X =
[[100,91,70,119,104,103,104],
[78,126,89,81,119,114,117],
[84,120,90,82,113,110,111],
[64,81,94,126,86,87,116],
[64,82,95,125,87,87,116],
[81,95,95,101,96,95,108],
[100,107,71,71,122,119,107],
[86,101,80,78,112,112,110],
[80,107,89,81,111,109,113],
[102,87,67,136,101,100,103],
[84,95,95,103,96,96,107],
[111,86,58,141,104,103,100],
[70,122,92,85,114,109,120],
[101,124,95,95,113,109,103],
[81,83,92,132,86,86,107]]
Rows and columns are numbered from 1.
Which number is the entry in the bottom-right corner? 107
Which number is the entry in row 2 and column 1? 78
The entry at row 1, column 3: 70
The entry in row 3 and column 1 is 84
Which number is the entry in row 1 and column 1? 100
Which number is the entry in row 1 and column 2? 91
Which number is the top-right entry? 104
The entry just left of 94: 81
Which number is the centre entry? 78
Which number is the bottom entry of the column that holds the largest entry? 132
The entry directly above the largest entry: 103
Which number is the entry in the bottom-left corner? 81
Which number is the top entry of the column that holds the largest entry? 119
The entry directly above the centre entry is 71
Which number is the entry directly below the centre entry? 81
Which number is the entry in row 3 and column 2? 120
Which number is the maximum? 141
Which number is the entry in row 2 and column 2? 126
The entry in row 2 and column 3 is 89
The entry directly below the largest entry is 85
The entry just left of the smallest entry: 86
The minimum is 58
The entry just right of the largest entry is 104

Read these off the table that follows. Counting starts at 1.
1) What is the entry at row 1, column 2?
2) What is the entry in row 1 and column 3?
3) What is the entry at row 3, column 2?
4) What is the entry in row 3 and column 3?
5) What is the entry in the bottom-left corner?
6) What is the bottom entry of the column that holds the largest entry?
7) What is the entry directly above the smallest entry?
8) What is the entry directly below 113?
 88   87   81  132  100   92  113   49   94  126   83  121
107  107  105  100  100  103  101  109  105  128   80  100
105  105  117  101  100   89  101  123  132   86  109  101
 92   91   95  123  100   86  109   73  114  110   93  116
101  100  105  109  100   92  104  101  117  106   96  106
 92   92   97  123  100   84  109   80  117   64  126  115
106  107  120   97  100   89   99  128  136  123   84   99
 92   91   96  123  100   85  109   76  116  100  100  116
117  118  111   83  100  115   94  136  101  112   91   89
101  101  117  107  100   83  103  115  138  112   91  105
105  106   70  105  100  132  103   68   43  103   99  104
115  116  123   84  100  101   95  146  127  119   86   90
 98   98   78  116  100  111  107   64   70   93  106  111
1) 87
2) 81
3) 105
4) 117
5) 98
6) 64
7) 138
8) 101

Read these off the row that follows.
1) Give the 1st entry.
2) Give the entry just left of 48.
3) Give the entry just right of 106.
[ 87  56  56  63 115  48 106  74]
1) 87
2) 115
3) 74
